Each row below holds a small network's activations on one input, seen along a few directions.
In each table, some parts of the input vary, and every possible input appears once, in random order.
Descriptions start from the smaller parts, as in this example, which fits no table here: line(6) and (point or line(9) or (values(3) and ring(8))).
Shared parts are said once, and a part with two or three values counts as separate values.
In the rows, 128 means zero.

Other details of the inputs vary at random and push rows far along three fixed directions, the same in every table; ignore that.

A family of inputs:
R1: [153 108 144 126 148 111 154  99 130  66 140  79 116]
R2: [ 82  98 139 123 141 159 132 144 137 113 119 136 145]
R3: [131 172 149  85 107  87 168 151 141 108 115 113 121]
R4: [140 147 109 105 131  96 161 139 123  97  94 113 131]
R5: [107 122 116 121 151 114 138 125 119  84 112 103 133]
R6: [164 192 131 116  85  89 130 131 133 170 128 135 102]
R7: [115  83 150 127 128 195 113 115 124 141 165 154 153]
R8: [146 133 189 138 113 140 103  86 121 149 182 119 119]
R9: [115 110 133 127 137 159 127 115 111 125 137 143 147]
R10: [169 165 160 143  76 146  84 112 133 218 175 164 117]
R11: [ 99  85 157 139 132 192 112 123 142 150 154 147 135]
R12: [168 163  99 143 112  92 117 137 130 163 112 133 112]
R13: [100  81 165 125 143 168 141 123 140 112 139 120 133]
R14: [139 164  93 119 113  96 145 157 130 143  81 140 127]
R15: [142 102 155 173 138 148  94  88 122 143 154 114 120]
R16: [146 106 156 124 154 102 149 105 126  79 133  70 112]
R17: [159 158 101 178 121 105  93 114 132 162 122 130 105]
R18: [ 58  89 139  95 161 139 164 153 123  73 106 114 150]
R19: [161 105 153 156 133 153  99  83 116 137 164 123 130]
R20: [168 141 117 139 136  89 124 109 117 108 129 101 115]
R21: [125 176 131  87  96 101 149 156 134 150 125 142 117]
R22: [158 160  95 149 113  93 117 137 135 164 110 130 100]
R23: [160 128 124 163 131 119  91  97 124 135 144 110 117]
R24: [122 141 112 126 135  91 152 148 137  97  84 110 124]
R25: [171 127 141 155 125 122 114  96 127 147 138 112 109]
R26: [104 109 200  92 118 165 148 122 139 122 170 127 134]
R27: [101 128 102 101 116 162 137 161 124 161 122 182 147]
R28: [154 119 144 160 137 110 112 101 128 118 127  93 113]
R29: [ 93 129  91 116 119 163 127 151 115 150 116 186 157]
R30: [120 101 128 118 131 158 128 124 124 126 153 140 135]
R31: [100 111 193 107 108 183 114 121 127 158 175 156 147]
R32: [ 94  86 154 149 136 187 110 120 130 148 151 152 145]
R33: [128 118 121 108 138 121 157 124 123  86 118 110 129]
R34: [ 94 137  94 107 120 142 138 171 139 140 104 164 147]
R35: [ 91 152 144  80  90 154 135 172 135 177 141 182 146]
R36: [ 98  79 165 121 146 163 130 129 134 115 146 117 138]
R37: [144 112 143 128 161 102 142  96 110  67 139  77 122]
R38: [167 122 130 152 136 115 118  96 125 104 147 105 121]
R39: [ 88 118 118 109 140 122 147 161 130 107  97 129 139]
R40: [164 120 127 147 139 111 111  98 118 107 153 101 118]
R41: [151 101 148 156 133 154  95  88 128 141 168 112 117]
R42: [159 127 135 163 128 123 102 100 134 146 136 105 101]
R43: [113 145  90 116 147  86 140 144 119  91 101 108 126]
R44: [138 152  97 113 117 118 147 142 123 137 100 146 128]
R45: [ 89 120 118 104 139 125 147 163 137 108 101 123 134]
R46: [106  81 150 119 145 170 130 113 118  97 149 129 152]
R47: [ 71  91 125  86 159 144 165 144 113  62 122 123 158]
R48: [125 119 135  93 152 101 187 129 128  50 104  85 128]
R49: [ 90 103 139 118 142 156 145 137 125 114 121 143 151]
R50: [147  98 155 145 144 138 109  93 128 108 158  90 123]
R51: [ 95 137 102 109 118 139 141 167 125 148  88 171 152]
R52: [ 99 125 103 107 139 130 157 145 121  91 108 140 148]
R53: [162 141 118 181 109 149  76 102 119 205 148 165 123]
R54: [146  96 169 151 141 136 118  96 133 115 145  89 118]
R55: [ 91 124 115 121 113 164 133 169 143 165 107 177 146]
R56: [131 133 112 139 112 162 110 134 125 172 135 180 145]
R57: [114 118 134 121 142 118 148 139 142  93 107 101 125]
R58: [103 128 105 102 115 162 132 163 124 161 123 181 153]
R59: [115 165  79 134 125  95 129 153 126 136  77 138 122]
R60: [171 141 132 145 129  92 136 114 135 117 119  97 112]
R61: [153 138 122 155 137  91 114 111 130 113 110  91 107]
R62: [164 185 134 137  97  89 104 116 122 171 153 133 103]
R63: [143 122 133 161 148 107 103 100 124 116 140  90 107]
R64: [121 113 126  91 154  95 173 135 124  46 115  81 132]
R65: [ 97 126 112 112 113 163 143 163 136 165 109 181 146]
R66: [133 112 139 139 161 104 134  99 125  64 134  73 120]
R67: [105  89 152 122 149 167 139 111 118 100 148 131 151]
R68: [163 193 130 126  88  86 122 135 135 162 129 140 110]
R69: [178 129 128 156 122 124 112  99 131 131 155 117 117]
R70: [128 160  89 124 114  98 144 158 135 143  78 138 115]
R71: [126 190 116  92  96  82 141 164 129 146 110 146 122]
R72: [ 97  83 144 135 139 185  93 121 124 145 169 149 149]
R73: [154 125 131 167 134 115  89 105 130 141 143 107 108]
R74: [126 141 109 114 138  86 151 147 124  99  92 111 127]
R75: [167 187 137 142  94  94 110 115 129 168 148 136 106]
R76: [ 95 127 111 120 115 160 131 163 132 162 107 184 154]
R77: [113 118 134 119 143 117 145 136 135  95 103  97 126]
R78: [164 152 104 163 117 105  96 120 136 169 130 124  96]
R79: [127 120 124 137 105 191 105 134 131 194 153 195 149]
R80: [126 162  73 115 121  94 135 160 131 135  98 136 118]
R81: [127 164  76 127 121  95 130 156 133 129  90 142 128]
R82: [125 164  81 125 124  89 138 156 119 138  88 143 127]
R83: [164 127 125 155 130 117  94 106 130 140 157 106 112]
R84: [100  83 152 119 145 170 133 119 135 105 152 121 138]
Each input here is: values(3) and line(4) and (point or ring(6)).
Changing only the line(4) part turns R50 into R5. The same change can be made to R34. Which row results?
> R66
Changing only the line(4) part turns R4 into R9. The same change can be made to R58. Which row results?
> R37
Changing only the line(4) part turns R61 into R42. The same change can be made to R19. Which row results?
> R44
Change only the ring(6) part in R73. List by row number the other rows that result.
> R20, R39, R40, R72, R74
Change only the line(4) part in R68. List by row number the other rows that result.
> R3, R26, R75
A walk changes only the line(4) part. It starts at R82 and steps to R74. List the rest of the walk in order.
> R12, R16
Change only the values(3) part in R41. List by row number the other rows that result.
> R80, R84
Which other rows agree with R56 in the line(4) part and the values(3) part? List them by row number.
> R2, R24, R38, R68, R76, R81

A family of inputs:
R85: [158 199  60 171 114  62 134 128 124 134  63 132 109]
R86: [ 23 101 160  59 159 113 191 167 133  39  79  85 141]
R87: [161 209  96 153  94  56 135 136 129 148  58 126 103]
R88: [189 171  73 158 106  91  89 121 121 153 130 151 117]
R89: [162 200  90 144 110  44 109 159 134 147  69 120 108]
R90: [130 117 151 150  97 192  87 135 136 240 138 198 149]
R91: [ 60 163  97  66 117 112 156 196 135 122 105 156 153]
R92: [187 157 138 198  85 152  68  91 133 251 142 176 104]
R93: [211  93 156 180 119 175  79  57 117 176 202 142 124]
R94: [167 148  98 206 105 153  48  97 125 242 166 171  94]
R95: [178 152 161 164 111 124 101  88 126 144 169 117 127]
R96: [175 139 149 117 136  81 161 101 121  81 147  77 101]
R97: [187 167 109 152  98  88 114 130 126 192 112 137  95]
R98: [167 130 178 192 117 162  53  59 130 169 212 137 112]
R99: [173 157  93 139 127  64 169 144 190  64  80  52  70]
R100: [118  52 184 118 149 187 140  85 113  69 176 111 164]
R101: [113 133 127 139  90 181  77 135 132 216 195 204 140]
R102: [160 114 124 143 161  74 140 105 121  77 132  63  96]
R103: [133  86 165 173 170 122 100  62 124  84 172  54 102]
R104: [ 70 166 102  78 122 118 152 195 133 111  93 168 162]
R105: [174 165  90 192 110 117  85 116 123 185 115 148 125]
R106: [ 74  74 197 120 128 205 121 132 128 142 139 149 172]
R107: [ 71 165 100  68 113 131 184 179 127 126  87 169 139]
R108: [ 74 117 137 110 108 187 129 158 128 195 110 188 140]
R109: [164 123 118 121 144  76 129 102 118  71 148  69 110]
R110: [ 90 138 112  84 115 124 182 188 134 136  60 173 153]
R111: [ 50  74 186  73 162 166 170 143 127  34 154 119 170]
R112: [ 76  59 157 139 143 213 131 123 119 121 150 165 174]
R113: [157  79 166 180 171 121 101  70 122  69 169  70 118]
R114: [107  52 181 105 159 196 140  84 110  82 172 100 137]
R115: [129 145 136 110 115 148 140 144 132 153 130 163 148]
R116: [192 159  80 179 118  97 117 116 127 173 108 151 112]
R117: [101  88 148 123 173 135 175 109 126  57 100  91 136]
R118: [124  31 175 152 121 243 103 121 191 155 204 147 128]
R119: [156 123 127 151 163  86 148  89 117  78 112  60  92]
R120: [168  82 207 144 154 122 118  77 124 108 159  48 104]
R121: [187 189  48 116 106  54 131 148 118 141 100 129  98]
R122: [105 107 101 166 114 187  67 137 127 216 170 201 141]
R123: [ 81 147 112  93 107 123 171 187 128 125  63 170 159]
R124: [ 79 101 174  96 147 126 157 132 131  89 114  88 118]
R125: [ 99 133  70  63 120 135 178 185 114 120  86 173 151]
R126: [ 76 158  96  62 112 118 176 195 129 123 108 168 142]
R127: [ 60  76 193  73 149 172 192 132 123  38 147 119 176]
R128: [170 152 160 131 140  83 163  84 130  72 127  74 102]
R129: [ 89 145  79  76 121 140 179 169 124 118  67 177 156]
R130: [ 62 126 139 127 112 181 103 161 134 174 111 194 152]
R131: [168 145  95 205 109 142  30 109 129 238 171 163 112]
R132: [ 95 145  85 160 124 148  96 145 128 166 106 184 137]
R133: [165 167  89 107 138  46 156 118 118  69  96  65  89]
R134: [ 96 118 109 108 107 193 119 154 118 165 126 196 180]
R135: [ 88 111 102  88 115 189 111 169 120 179 141 187 158]
R136: [ 79 153  80  85 112 137 169 167 119 109  70 174 163]
R137: [188 183  55 146  97  69 137 177 195 144  80 108  83]
R138: [ 61 141 102  81 115 111 155 199 133 133  81 157 144]
R139: [151 125 128 161 169  74 116 105 125  66 117  60 117]
R140: [167 131 126 131 151  82 117 103 120  66 131  69 123]
R141: [192 160  98 111 142  49 166 120 121  71  83  72 116]
R142: [172  92 153 195 137 164  50  75 124 191 200 116 107]
R143: [166 117 128 144 166  82 141 103 118  84 116  55 104]
R144: [160 149 153 151 116 121 102  86 129 151 180 113  92]
R145: [109 200  96 106 102  90 171 157 128 112  77 152 135]
R146: [101 127 131 103 103 186 147 154 132 173 141 211 162]
R147: [159  87 202 163 153 113 103  76 129  83 165  65 113]
R148: [ 49  50 196  65 159 162 177 150 128  67 132  98 148]
R149: [112 187  88  78 113  78 159 182 132 128  96 135 124]
R150: [192 119 128 145 127 134  96  91 113 153 163 110 114]
R151: [174 181  76 163 107  95  85 111 122 155 121 146 111]
R152: [173 119 135 152 165  83 146  96 127  80 107  63 115]
R153: [ 86  96  98 122 128 191 132 163 118 178 126 199 153]
R154: [161  86 166 137 158 123  94  73 118  83 190  52 118]
R155: [ 90  94 174  89 150 120 151 145 132  94 119  82 129]
R156: [153 198  86 132 106  38 112 160 137 159  80 107  99]
R157: [ 85  56 177 110 160 182 119  87 119  77 185  94 142]
R158: [121 111 166 105 130 162 132 122 124 134 164 129 136]
R159: [ 49  91 177 103 132 202 118 125 132 129 185 155 151]
What is each input in this table made of?
> values(3) and (point or (values(4) and ring(6)))
Changing only the values(3) part turns R108 into R120. The same change can be made to R86. Which row results?
> R156
Changing only the values(3) part turns R128 into R115. The same change can be made to R159. Which row results?
> R91
Change only the values(3) part in R142. List by row number the other rows that result.
> R94, R102
Change only the values(4) part in R105. List by row number the other rows that result.
> R95, R106, R134
